These are the activations of a small network on made-up records, seen along a few directions, one row for each record.
Records have a field called GIT. Each example row is followed by its value.
The largest differences between rows may come from other fields.
In the rows, 500 means zero.
Strong random noise was added to every row along 2 fixed directions; ignore it. To show where, here is one row again and again, with new noise each time:
595 415 366 551 362 492 583 448 595 504 454 584 689 471 425
491 145 515 493 308 717 437 609 388 655 563 659 837 289 580
655 354 396 621 218 547 577 494 575 487 373 631 646 463 387
615 282 437 593 222 607 534 536 516 535 417 647 697 410 440

497 671 532 467 671 478 512 464 509 395 597 444 486 626 528
moru
233 488 549 220 833 410 434 464 434 673 722 412 598 353 668
dar
320 672 474 266 896 365 459 350 544 564 701 336 570 543 660
gan
564 494 371 586 377 390 620 413 614 466 425 562 639 524 367
poz
442 461 545 474 519 546 470 578 453 509 542 457 443 473 510
mefu
442 479 518 429 568 484 503 537 448 517 572 501 478 479 565
tosi
410 434 554 401 543 592 446 551 420 555 568 534 511 447 589
medup
417 673 429 412 595 306 547 392 622 557 487 439 385 549 478
tebob
513 580 455 478 564 470 488 456 505 464 516 482 445 550 533
gava
325 643 420 339 684 292 513 376 581 620 562 439 436 447 509
bukop
366 472 526 384 638 507 397 540 432 580 609 474 525 477 552
dufo
583 650 542 530 594 562 489 486 488 356 580 437 500 637 527
vin
647 700 406 658 368 351 558 415 690 334 250 503 225 660 324
vetes
443 655 458 468 732 439 503 422 578 461 573 383 451 537 559
ped
688 362 583 688 168 726 484 628 413 426 287 600 341 506 437
vud
473 577 520 495 542 494 501 486 469 434 535 459 482 555 514
popud

Which value of GIT does each new row have?
551 375 614 627 262 685 422 597 363 476 376 588 424 487 487
poz
565 465 546 591 384 630 449 583 456 451 425 472 389 511 474
mefu
455 453 561 481 547 632 410 580 413 521 564 441 477 462 564
mefu
466 366 403 471 453 511 478 498 535 594 567 528 740 395 492
mefu
364 629 505 317 822 341 531 404 547 534 647 358 509 557 592
gan
525 317 614 533 407 719 397 649 317 538 518 559 510 413 618
gava
558 385 584 566 244 581 434 540 455 514 323 567 368 434 452
dar
437 293 605 513 246 600 398 612 382 664 404 618 403 317 497
bukop
422 427 364 384 667 437 511 420 529 609 705 515 853 410 600
gava
344 436 557 409 615 588 386 527 446 582 633 480 550 393 651
ped
408 456 345 383 655 397 493 437 576 616 646 483 835 431 520
dufo
415 392 591 488 481 577 457 592 454 535 536 521 458 416 563
ped
387 423 562 426 472 559 396 540 431 667 525 518 495 400 605
tebob
414 387 375 433 421 361 544 439 589 692 513 579 701 320 453
bukop
424 576 477 435 629 494 439 462 504 500 578 415 452 533 518
mefu
470 567 540 435 656 472 481 452 498 509 539 394 467 544 576
gan
